 -30  -116    10   -41    53   -86    -3    11
  20    18    27    27    15    25    16    31
   6     5    50    33    11    32    27    44
 -25   -57    48     8    18   -17    16    47
 -33     8    19     1     8    -8    38    10
-113  -305   572   594  -665   477  -328   595
  82   103     7    49    37    69    34     7
  87   103    -7    37    33    70    26   -14
   4    32     8     5    46    -7    51     0
 -43   -68    42   -14    13   -27    15    36
 -70  -124    14   -49    27   -94    -1    15
  17    28    17    25    12    22    18    20
 -57  -116     2   -56    23   -86   -11     2
Which number is the largest entry?
Answer: 595
The entry directly above the smallest entry is 8
Which number is the entry directly below -113?
Answer: 82
Which number is the 2nd largest entry?
Answer: 594
Which number is the entry in the top-left corner?
Answer: -30
Which number is the entry just right of the smallest entry?
Answer: 477
The entry directly above -49 -> -14
Which number is the entry directly above -25?
Answer: 6
The entry just right of -25 -> -57
The entry directly above -305 -> 8
The entry in the bottom-right corner: 2
The entry in the top-right corner: 11
Which number is the entry just left of 49?
Answer: 7
Which number is the largest entry in the first column?
Answer: 87
The entry just right of 6: 5
Which number is the entry directly above -124?
Answer: -68
Which number is the third entry from the end, reading row by row?
Answer: -86
The smallest entry in the last column is -14
Which number is the 3rd entry, reading row by row?
Answer: 10
The entry directly below 42 is 14
Which number is the entry directly below the smallest entry?
Answer: 37
Which number is the entry in the bottom-left corner?
Answer: -57
Which number is the second smallest entry?
Answer: -328
Which number is the entry directly below the largest entry?
Answer: 7
The bottom entry of the column that holds the smallest entry: 23
The entry just left of 594 is 572
The entry directly above 50 -> 27
Which number is the smallest entry in the first row?
Answer: -116
Which number is the 2nd entry on the diagonal from the top-right corner?
Answer: 16
The entry just left of 34: 69

[[41 46 45 54 86 59 45 49 45 86 47]
 [88 49 79 58 72 49 54 59 47 57 52]
 [22 39 42 50 67 50 45 53 45 55 54]
 [69 44 64 54 63 57 52 53 57 87 51]
 [43 54 53 51 91 59 50 53 51 77 48]
 [62 48 65 64 56 54 52 63 46 87 47]]
The second entry, reading row by row -> 46
The first entry on the diagonal from the top-right corner is 47
The entry in the bottom-right corner -> 47
The entry just left of 42 -> 39
The bottom entry of the column that holds the smallest entry? 62
The third entry on the diagonal from the top-right corner? 45
The entry just left of 39 is 22
The first entry, reading row by row? 41
The entry directly below the smallest entry? 69
The entry just right of 58 -> 72
The last entry of the smallest entry's row? 54
The entry directly below 69? 43
The smallest entry in the last row: 46
The entry directly above the largest entry? 63
The last entry in the row that holds the largest entry? 48
The second entry on the diagonal from the top-right corner? 57
The entry directly below the largest entry? 56
The fifth entry from the end, reading row by row? 52
The entry just left of 72? 58
The third entry, reading row by row? 45
The 2nd largest entry? 88
The entry just left of the largest entry? 51
The 5th entry, reading row by row? 86

 -96    21    16  -502   614  -179  -287   861   -15   -52  -235  -617
The entry just right of the largest entry is -15
The entry just right of -179 -> -287

Read these off the table that follows.
1) Which number is the entry just right of the smallest entry?
2) Which number is the entry just left of the smallest entry?
3) Which number is the 1st entry in reading order?
[[4, 5, 6, 4, 3, 6], [6, 6, 3, 5, 4, 6], [8, 7, 1, 4, 5, 5]]
1) 4
2) 7
3) 4

B =
[[77.8, 92.5, 33.5, 135.1, 36.8, 49.8, 143.0, 22.1, 121.1, 129.8],
 [90.6, 113.2, 72.8, 26.7, 92.9, 84.9, -35.0, 153.7, 5.8, 61.5],
 [88.3, 277.8, 28.0, 11.2, 132.8, 109.5, 44.9, 144.8, 116.2, 141.2],
 [86.8, -99.2, -69.4, 161.9, 34.0, -16.7, 93.5, 178.0, -85.2, 41.4],
 [-257.0, -35.4, -71.7, -160.7, -116.8, -3.8, 16.6, 202.0, -76.9, 263.6],
 [47.5, 202.0, 104.6, 129.4, 59.5, 61.0, 98.0, -49.6, 180.9, 115.0],
 [178.9, 64.8, -1.7, 76.4, 76.2, -24.2, -44.5, 47.7, 66.4, 101.8],
 [43.4, 117.2, -0.5, 64.1, 131.3, 44.9, 47.9, 135.1, 43.2, 46.5],
 [177.2, 29.6, -29.1, 46.2, -7.9, 48.2, 144.7, 131.3, -39.2, 130.9],
 [33.1, -12.2, 135.8, -3.5, 2.8, 60.4, 175.0, 175.2, -53.4, -17.2],
 [43.8, -67.9, 26.0, 85.8, 50.8, 27.0, 130.6, 24.1, 27.6, 52.1],
 [121.9, -77.4, 101.2, -45.4, 27.3, 33.4, 94.7, 159.9, -38.3, 12.5]]
The bottom-left entry is 121.9
What is the top-right entry? 129.8
The entry just left of 48.2 -> -7.9
What is the entry in the top-left corner? 77.8
What is the last entry of the largest entry's row? 141.2
What is the minimum? -257.0
What is the entry directly below 72.8? 28.0
The last entry in the row that holds the smallest entry is 263.6
The entry in the bottom-right corner: 12.5
The third smallest entry: -116.8
What is the third entry on the diagonal from the top-right corner? 144.8
What is the entry just left of -0.5? 117.2
What is the smallest entry in the last row? -77.4
The entry just left of the largest entry: 88.3
What is the 2nd entry on the diagonal from the top-right corner? 5.8
What is the 4th-last entry, reading row by row? 94.7
The entry just left of 27.3 is -45.4
The entry directly above the smallest entry is 86.8
The 5th entry from the end, reading row by row: 33.4
The entry directly above 144.8 -> 153.7
What is the 4th entry in reading order? 135.1
The 2nd entry from the end, reading row by row is -38.3
What is the entry just right of -85.2? 41.4
The fifth entry in reading order is 36.8
What is the entry just right of the smallest entry? -35.4
The entry just left of 47.9: 44.9
What is the entry just right of -29.1? 46.2
What is the third entry, reading row by row? 33.5
What is the entry directly below the largest entry? -99.2
The second entry on the main diagonal is 113.2

13.5,7.8,9.2,4.9,21.3,5.0,-5.5,-8.6,59.6,4.9,17.5,1.3,-17.5,7.4,16.4
Which number is the entry just right of -5.5?
A: -8.6
The entry just left of the smallest entry is 1.3
The entry just right of -8.6 is 59.6
Which number is the 3rd entry from the left?
A: 9.2
The first entry from the right -> 16.4
The first entry: 13.5
The smallest entry -> -17.5
Which number is the entry just right of the smallest entry?
A: 7.4
The entry just left of the centre entry -> -5.5

[[  1.7  -4.0   0.8  29.7  -7.5   4.4  18.7  -6.6  -2.0 -15.9  29.4  16.4]
 [ -4.4  -5.8  -4.9 -19.3  -8.6   2.7   5.9 -27.6   7.5  -1.5 -38.6   4.7]
 [  6.2   8.6   6.9  -9.0  37.7  -6.0  33.3  -0.5  26.1  11.7 -21.0 -35.7]
 [  8.1   6.1 -25.0  -4.5  10.5  -3.8   4.5   1.4  37.5  -2.8   2.0   6.0]
 [ 24.6   9.7 -20.4  23.5 -26.3   2.2   7.4 -17.5   5.9  -5.0 -49.7 -15.5]
 [ -4.0   0.8  -3.8  -3.9  22.2   6.7  -4.5  -6.1 -58.7  14.0  76.3 -38.6]
 [  3.4  11.3  -6.4 -19.9 -27.4 -13.1  16.4   2.9   7.0  -1.9  10.3  15.6]
 [-12.3   6.9   5.9  13.8  -1.6   3.1 -22.4   0.4  -6.3  -3.6 -14.2  10.9]
 [ -3.4   5.2  15.3  16.2 -47.4   7.4  -3.5   2.0  26.2 -31.4 -25.6 -20.4]
 [  7.2  -4.0   1.4  36.7 -26.7   6.7  18.3   8.6   5.7  -2.7 -41.2   2.1]
 [ -7.3  18.2  -9.0   0.4 -53.8 -10.2   5.3  -5.5 -32.9  -9.3  33.0   2.4]]
Rows and columns are numbered from 1.
Which number is the entry just right of the smallest entry? 14.0
The entry at row 1, column 1: 1.7
Which number is the entry in row 2 and column 2? -5.8
Which number is the bottom-left entry? -7.3
The entry directly below 26.1: 37.5
Which number is the entry at row 2, column 3? -4.9
Which number is the entry in row 3 and column 1? 6.2
The entry just right of the largest entry -> -38.6
The entry at row 2, column 1 is -4.4
The entry just left of 15.3: 5.2
Which number is the entry directly below the smallest entry? 7.0
The entry just right of 29.4 -> 16.4
The entry just left of -7.5 -> 29.7
Which number is the entry just right of 1.7? -4.0
Which number is the entry directly above -41.2? -25.6
The top entry of the column that holds the smallest entry is -2.0
Which number is the entry directly below 10.9? -20.4
The bottom-right entry is 2.4
Which number is the entry directly above -26.7? -47.4
Which number is the entry just left of the smallest entry? -6.1
The entry directly above the smallest entry -> 5.9
Which number is the entry at row 1, column 3? 0.8
Which number is the entry directly above -2.7? -31.4
Which number is the entry directly above 15.3? 5.9
Which number is the entry directly below 7.0? -6.3
The entry in row 3 and column 3 -> 6.9
The entry just right of -49.7 is -15.5
Which number is the bottom entry of the column that holds the smallest entry? -32.9
